These are the activations of a small neural network, seen along a few directions. Each row is one input.
In each table, some parts of the input vary, and every possible input appears once, in random order.
A made-up example of a description, with smaller parts first: one of 6 places along a line, together with either a single point or (one of 2 separate values, together with one of 5 places around a ring) or one of 11 places around a ring.
Shared parts are said once, and a part with two or three values counts as separate values.
In the rows, 128 means zero.

Other details of the inputs shift rows strongly along two fixed directions, in all tables alike. That doesn't count.

Table:
x1: [109 123 114 130 101 159 144 109 147 116  63  87 130  88  89 124]
x2: [102 145 130 140  91 138 136  97 139 112  71  96 157  93  86 136]
x3: [101 141 134 136  91 143 137 104 142 114  69  93 156  89  79 145]
x4: [101 114 113 144  96 159 145 111 141 110  71  85 128  99  93 140]
x5: [102 142 136 121  90 145 137 102 136 116  68  90 147  80  78 132]
x6: [135 199  67 105  78  46 122 113  51 223 120  98 164 176 175 124]
x7: [129 202  70  95  82  47 125 107  47 222 123  95 156 168 177 107]
x8: [ 94 114 115 147 104 145 145 110 145 110  74  81 128 103 100 135]
x9: [155  85 200 122 193 159 112 145 167  87 185 187 104  93 109 135]
x10: [142 188  42 108  83  69 126 117  53 226 111  94 145 180 183 106]
x11: [ 91 143 132 142  89 132 138  93 146 106  81  91 152  94  93 136]
x12: [100 117 107 147  97 155 143 106 138 106  72  88 130 102 100 132]
x13: [110 127 109 143 103 155 137 106 149 110  62  90 136  94  95 119]
x14: [171 156 113  80 146  82 125 233  90 144 217 180 116 245 196  97]
x15: [109 119 116 130 103 150 143 112 152 116  63  83 127  89  90 124]
x16: [177 148 133 110 181  71 101 146  81 184 245 201 116 186 209 127]
x17: [151  87 201 141 200 152 113 143 173  85 192 193 114 105 117 142]
x18: [135 205  65  95  77  57 123 103  41 218 122 104 157 168 175 103]
x19: [177 157 115  73 144  81 125 236  88 153 211 177 108 247 187 107]
x20: [111 119 117 139 104 150 138 114 157 115  62  83 131  93  89 128]
x21: [176 134 135 101 174  75 102 149  70 187 233 195 115 192 209 133]
x22: [130 206  61 108  72  55 123 101  45 213 126 105 159 175 180 120]
x23: [190 151 130 105 181  79  95 145  74 186 239 211 120 183 204 110]
x24: [132 186  44 104  89  58 131 114  56 224 113  89 140 176 188  98]
x25: [149  59 180 146 194 181 122 151 165  84 179 185  88 114 125 144]
x26: [154  68 182 146 211 172 115 150 187  80 179 184  92 103 120 126]
x27: [ 93 137 132 133  87 138 139  94 125 113  73  93 150 104  99 142]
x28: [145  81 197 130 187 164 115 141 154  87 187 192 107 112 122 153]
x29: [130 186  38 107  87  60 129 110  57 218 115  93 144 176 191  90]
x30: [ 87 136 133 136  88 128 139  93 131 115  80  89 152 108 105 136]
x31: [180 147 131 115 182  71  99 144  84 183 245 206 126 189 208 114]
x32: [160  70 174 153 205 181 114 148 179  77 182 192  97 108 124 131]
x33: [100 109 119 143  98 146 144 115 139 118  67  83 126 107 101 140]
x34: [131 203  70 103  82  44 122 108  51 222 121  97 161 173 176 111]
x35: [142  83 194 137 191 154 115 133 163  78 203 192 110 114 126 139]
x36: [ 98 136 138 134  90 138 136 103 148 107  72  87 146  86  82 150]
x37: [170 121 105 124 183  89 107 150  84 175 234 191 102 193 217 110]
x38: [102 110 116 143  99 149 144 114 145 110  71  81 125 101  94 140]
x39: [109 118 117 147 103 150 139 115 156 114  65  82 134  97  90 136]
x40: [149  62 175 150 196 177 120 146 162  80 180 189  90 116 132 135]
x41: [ 90 115 111 150  99 142 142 107 138 114  74  86 133 111 113 127]
x42: [ 90 135 136 133  93 131 141  97 137 110  79  85 148  98  92 145]
x43: [101 125 109 146 106 146 136 106 156 110  68  87 137  97 100 115]
x44: [ 97 144 132 127  92 132 137  95 140 114  77  88 150  88  90 119]
x45: [ 94 134 133 129  87 145 139  99 133 109  75  89 148  93  84 150]
x46: [149  85 193 134 190 163 114 134 157  77 197 197 108 110 121 144]
x47: [182 129 111 124 191  86 104 157  92 186 227 189 106 191 212 114]
x48: [156  65 179 151 199 188 118 151 182  75 184 188  87 102 117 144]
x49: [130 208  53  74  53  66 147 196  57 176 110  93 148 238 168  98]
x50: [142 101 180 105 161 160 140 229 177  50 165 165 103 166 105 123]
x51: [ 88 134 138 133  93 128 141  99 132 117  75  85 148 105 100 145]
x52: [156  68 174 154 201 184 116 146 180  71 186 192  89 105 124 135]
x53: [183 148 132 109 183  72  96 144  82 184 243 206 122 184 207 106]
x54: [ 99 124 109 154 105 146 137 107 155 110  71  86 141 102 102 122]
x55: [ 95 130 136 129  89 136 138 102 138 109  75  85 146  94  86 150]
x56: [160  71 173 136 204 180 118 145 174  79 180 192  90 100 122 119]
x57: [ 97 140 135 135  87 147 138 100 143 108  72  92 148  85  81 150]
x58: [141  60 182 150 200 168 122 150 169  83 180 180  88 116 131 138]
x59: [103 142 136 130  92 144 134 103 141 115  66  92 151  83  77 136]
x60: [109 122 114 148 101 160 140 113 152 114  65  86 137  96  90 136]
x61: [137 200  68  98  78  47 119 113  49 224 118  98 159 172 173 115]
x62: [146  67 174 157 204 175 115 146 187  70 190 188  91 106 128 130]
x63: [105 116 116 147 100 153 141 114 157 109  68  82 126  94  91 141]
x64: [145 102 177 101 157 171 139 226 173  54 163 171 100 167  98 127]
x65: [ 97 121 116 152 105 148 142 110 157 108  71  82 128  96  97 135]
Description of these inputs: one of 5 places around a ring, together with either a single point or (one of 2 separate values, together with one of 6 places along a line).
Q: Changing only the place on the ring of 5 turns x52 into x65. The same change can be made to x23. Which row results?
A: x34
Q: Which other rows does x56 become when the choice among 2 separate values takes its other values? List them by row number.
A: x18
Q: Which other rows agree with x41 in the place on the ring of 5? List them by row number.
A: x11, x14, x29, x30, x31, x35, x37, x43, x44, x53, x54, x62
Q: Start at x33 and move only the place on the line of 6, one step at a time. The first step leads to x38. Which rows follow, in order?
A: x63, x39, x20, x15

Table:
x66: [127 133 103 133 121 120 129 109 127 151 103 101 130 114 127 122]
x67: [118 110 175 123 130 170 136 145 178  68 103 128 123  89  69 135]
x68: [161  99 178 125 194 138 111 157 140 100 222 206 107 148 154 137]
x69: [115 134 106 130  99 119 137 133 120 139  97  93 133 141 126 135]
x70: [120 104 172 144 143 171 125 105 176  84  99 130 129  61  73 139]
x71: [109  91 181 143 143 163 131 112 173  80 110 127 129  77  81 152]
x72: [128 145 118 124 122 101 121 110  96 157 147 135 139 146 158 128]
x73: [123 154 122 109  98 125 136 136 119 123 107 113 140 132 110 120]
x74: [147 141 106 108 130 104 127 165 110 158 144 130 123 171 155 111]
x75: [133 137 104 129 128 102 126 145 103 152 152 133 123 171 166 125]
x76: [107  97 150 145 118 176 142 133 171  76  83 107 119  94  80 148]
x77: [106 127 108 143 109 121 136 108 122 136 102  98 130 126 132 130]
x78: [106 107 170 136 121 169 137 125 170  74  97 118 129  87  72 154]
x79: [137 158 115 105 116 101 127 145 106 141 142 133 137 160 146 113]
x80: [167 105 169 131 191 144 103 130 138 119 200 199 112 114 141 125]
x81: [136 138  99 124 116 116 130 139  98 149 139 131 125 162 154 127]
x82: [119  99 174 145 145 163 126 107 180  84 101 127 131  63  74 139]
x83: [114 102 151 133 122 181 145 151 181  72  77 108 120  96  72 129]
x84: [114 126 106 136 105 133 135 108 115 136 101 106 129 120 127 131]
x85: [113 154 123 115 102 112 136 139 127 123 107 106 142 135 117 119]
x86: [115 148 120 121  98 123 135 120 111 131 113 113 143 134 119 137]
x87: [115 124 108 138 115 125 132 110 119 135 113 112 127 129 138 128]
x88: [124 133 104 141 127 121 128 108 131 145 117 112 128 119 136 116]
x89: [117 135 101 132 105 122 135 131 116 131 111 110 131 149 137 128]
x90: [122 143 101 119  99 134 142 145 123 127  91 104 134 141 117 113]
x91: [168 100 185 109 195 134 111 179 153 102 213 200 102 142 137 126]
x92: [116 128 107 133 107 126 134 110 115 144  98 100 127 122 130 136]
x93: [122 135  96 137 116 127 128 104 127 144 106 108 132 116 133 115]
x94: [134 129 106 128 128 102 125 122 100 165 139 121 123 149 159 131]
x95: [143 151 117 128 137  92 115 112 104 168 155 143 138 139 160 116]
x96: [164  93 182 125 201 138 106 141 133 120 216 206 103 131 152 142]
x97: [120 144 103 122 110 118 137 150 124 133 107 106 132 153 131 110]
x98: [146 151 114 124 134  99 112 110 101 166 155 145 138 139 161 115]
x99: [129 136 100 132 119 129 129 108 123 151 100 106 128 110 128 122]
x100: [125 145 121 127 125  95 124 113  98 160 148 131 139 146 159 130]
x101: [112 147 125 127 108 110 133 126 117 132 124 115 143 140 132 135]
x102: [117 143 100 121 101 128 140 144 128 123  91 101 135 146 122 111]
x103: [150 140  93 126 138 113 118 118 100 170 151 141 123 139 163 112]
x104: [118 140 130 120 109 113 131 129 120 135 121 114 141 135 122 141]
x105: [162  95 178 128 196 141 107 138 129 116 219 207 107 133 153 137]
Q: What is each input in this table made of?
A: one of 2 separate values, together with one of 4 places along a line, together with one of 5 places around a ring
Q: Changing only the choice among 2 separate values turns x78 into x76. The same change can be made to x86. Which row results?
A: x81
Q: Changing only the choice among 2 separate values turns x101 into x75. The same change can be made to x104. Which row results?
A: x69
Q: Which other rows does x71 become when the choice among 2 separate values takes its other values? List them by row number.
A: x94
Q: Start at x85 and move only the place on the line of 4, one step at a time. The first step leads to x101. Which rows follow, in order?
A: x100, x95
Q: Which other rows does x82 become when the choice among 2 separate values takes its other values? List them by row number.
A: x66

Table:
x106: [100 116 106 145 109 151 145 106 145 111  72  84 130 105 106 117]
x107: [145  86 197 140 190 165 117 144 191  79 162 173 109  87  99 130]
x108: [120 185  82 103  90  68 128 104  72 186 127 105 151 158 166 111]
x109: [ 88 119 118 148  93 138 141 103 148 103  75  79 137 103 102 139]
x110: [143 163  52 120 102  93 128 126  74 201 120 109 132 168 174 117]
x111: [ 93 116 118 150 101 140 141 110 149 113  71  80 136 104 105 126]
x112: [146  79 199 127 186 172 119 141 177  81 160 176 103  83  97 133]
x113: [ 94 141 137 138  90 138 137 101 147 101  79  93 157  90  81 134]
x114: [ 88 117 118 146 103 146 146 106 144 111  71  81 131 103 107 124]
x115: [160 115 145 133 177 104 108 146 104 149 214 190 112 177 186 145]
x116: [100 137 130 109  83 151 153 180 153  80  67  84 135 139  74 131]
x117: [162 118 135 135 175 107 110 148 106 150 218 188 106 173 183 139]
x118: [100 137 132 135 100 131 135 107 152 114  71  88 149  89  90 117]
x119: [168 114 112 130 183 129 114 148 111 148 205 185 100 166 189 108]
x120: [148 182  72 104 102  72 122 121  72 205 115 105 144 156 160 106]
x121: [176 128 147 110 185 101 106 153 109 164 207 187 112 150 171 119]
x122: [136 183  70 107 101  74 125 111  74 193 117 108 146 159 165  92]
x123: [138  58 186 143 186 181 125 144 175  80 159 168  90  96 110 141]
x124: [ 83 120 119 144  94 143 146  98 142 101  75  80 132 102 105 137]
x125: [156 112 145 133 175 104 107 144 102 143 215 191 115 176 189 137]
x126: [150 190  66 113  98  83 120 122  83 197 118 113 145 157 164 102]
x127: [ 95 138 130 113  80 150 162 173 156  70  67  86 135 140  81 120]
x128: [119 132 125 121 104 144 135 110 141 121  69  95 135  88  86 119]
x129: [ 94 117 129 142  87 153 143 104 133 105  75  90 132 100  91 152]
x130: [101 135 137 118  90 140 138 101 139 113  75  89 142  86  84 139]
x131: [171 135 145 112 179  95 105 145 113 156 219 187 116 158 176 125]
x132: [122  68 195 153 180 175 125 131 169  58 167 176 106 107 117 151]
x133: [ 99 132 133 103  80 157 152 179 150  78  67  87 131 140  74 129]
x134: [ 97 139 148 129  91 141 138 101 139 110  70  90 159  91  78 152]
x135: [ 83 122 125 151  91 150 146 100 139  95  77  88 137 102  98 141]
x136: [124 185  98 112  88  72 124 109  75 189 122 107 164 162 155 131]
x137: [ 95 140 132 131  92 130 136 100 151 106  77  86 152  89  87 130]
x138: [140  89 189 120 167 176 137 210 194  41 158 168 102 143  91 131]
x139: [113 137 120 134 106 135 132 108 152 113  71  92 145  92  90 109]
x140: [ 89 138 145 136  89 136 137  97 146 101  72  92 164  93  82 140]
x141: [172 133 153 113 176 106 106 147 101 154 220 194 120 155 165 134]
x142: [165 111 132 122 180 104 111 149 103 157 216 182  99 167 186 140]
x143: [144  85 199 130 185 166 118 139 180  74 169 173 109  84  96 147]
x144: [142  61 169 155 193 179 122 143 189  71 160 165  99 101 112 125]
x145: [160 134 149 116 175 106 109 139 102 143 223 199 120 158 173 120]
x146: [124 136 121 124 102 157 133 113 143 116  72 104 134  87  88 120]
x147: [117 140 121 134 107 136 133 111 154 120  69  91 142  92  89 117]
x148: [ 94 122 126 148  92 147 143 108 138 107  74  87 136 100  90 155]
x149: [133  68 183 153 185 170 123 140 187  69 168 166  96 102 112 152]
x150: [128  87 207 136 181 169 121 128 173  63 171 185 122  96 102 143]
x151: [141 186  67 111  99  88 123 114  77 187 119 116 144 156 166  93]
x152: [126 175 105 100  86  83 126 107  65 186 122 113 157 157 152 134]
x153: [153 185  69 107  99  86 120 123  76 199 117 114 142 153 160 107]
x154: [125 176  84  94  75  85 147 184  95 146 111  99 144 202 147 106]
x155: [ 96 120 118 149 103 141 142 113 152 120  70  80 132 104 102 135]
x156: [137 164  50 127  99  91 126 122  80 192 123 107 138 172 179 104]
x157: [139 160  56 117 104  80 129 124  70 207 118  99 133 171 175 115]
x158: [143 157  58 114  99 101 129 123  71 197 121 111 128 166 173 114]
x159: [173 111 117 130 187 112 111 153 117 161 203 178 101 169 184 116]
x160: [ 90 115 138 140  87 151 142 101 131 104  67  89 138 103  93 158]
x161: [124 182  82 107  97  70 127 111  75 193 120 107 148 157 166 100]
x162: [167 107 133 125 185 109 112 155 107 164 206 180  99 164 184 128]
x163: [142  85 203 130 175 176 119 135 168  71 172 181 111  88  92 148]
x164: [155  89 177 143 187 180 113 143 190  69 160 181 109  86 101 116]
x165: [ 99 145 138 138  91 139 137 103 148 107  78  91 153  91  79 141]
x166: [147  57 173 142 190 187 126 143 177  79 156 168  90  97 107 134]
x167: [176 116 110 132 181 123 111 154 119 158 202 184 101 167 184 118]
x168: [118 165  75 130  87  77 128 113  71 180 128 104 145 172 172 126]
x169: [ 90 120 135 146  91 145 141 105 136 107  66  86 142 103  92 161]
x170: [165 105 136 116 175 111 112 145  99 154 216 185  95 166 186 137]
Q: What is each input in this table made of?
A: one of 5 places along a line, together with either a single point or (one of 2 separate values, together with one of 6 places along a line)
Q: Changing only the place on the line of 5 turns x155 into x162. The same change can be made to x138. Which row results?
A: x116
Q: Start at x150 and move only the place on the line of 5, one step at a time. The first step leads to x140. Which rows follow, in order?
A: x136, x134, x152
Q: Which other rows agree with x163 in the place on the line of 5? List them by row number.
A: x112, x123, x128, x129, x130, x133, x146, x152, x158, x160, x166, x170
Q: Which other rows does x125 become when the choice among 2 separate values takes its other values? List them by row number.
A: x140
Q: Which other rows does x125 become when the place on the line of 6 takes its other values? List them by row number.
A: x109, x111, x144, x156, x168
Q: Which other rows does x114 become when the place on the line of 6 takes its other values? List them by row number.
A: x106, x119, x124, x132, x135

Table:
x171: [130 195  45  97  66  63 139 156  56 200 110  86 145 211 178 107]
x172: [142 119 129 131 153 132 122 133 136 129 150 147 118 128 139 116]
x173: [146 127 142 123 148 127 118 131 129 131 152 153 126 125 132 125]
x174: [ 82 174  85 127  43 106 146  86 103 157  32  42 167 111 101 134]
x175: [136 139 133 104 125 118 132 170 121 121 145 139 126 165 134 121]
x176: [146 116 130 130 153 135 121 133 133 131 148 148 117 128 137 121]
x177: [ 88 108 159 148 107 169 142 102 170  73  73  97 140  74  68 150]
x178: [ 98 112 156 141 108 170 140 106 172  78  70  97 136  67  62 143]
x179: [134 122 144 129 145 121 121 125 126 128 157 149 127 131 138 135]
x180: [139 112 132 133 151 131 123 131 129 132 150 145 115 131 142 131]
x181: [132 112 132 138 145 132 125 127 126 127 150 145 117 134 144 133]
x182: [142 114 130 130 150 136 123 132 131 130 149 147 114 127 138 127]
x183: [135 112 132 136 148 128 123 129 129 128 152 144 117 133 143 130]
x184: [142 131 141 124 149 124 119 130 132 128 154 152 126 126 135 120]
Q: Changing only one part turns x183 into x179. The same change can be made to x172. Which row results?
A: x184
Q: What is each input in this table made of?
A: one of 2 separate values, together with either a single point or one of 6 places along a line
Q: Which other rows does x177 become when the choice among 2 separate values takes its other values? List them by row number.
A: x181
Q: Which other rows does x178 become when the choice among 2 separate values takes its other values? List them by row number.
A: x182
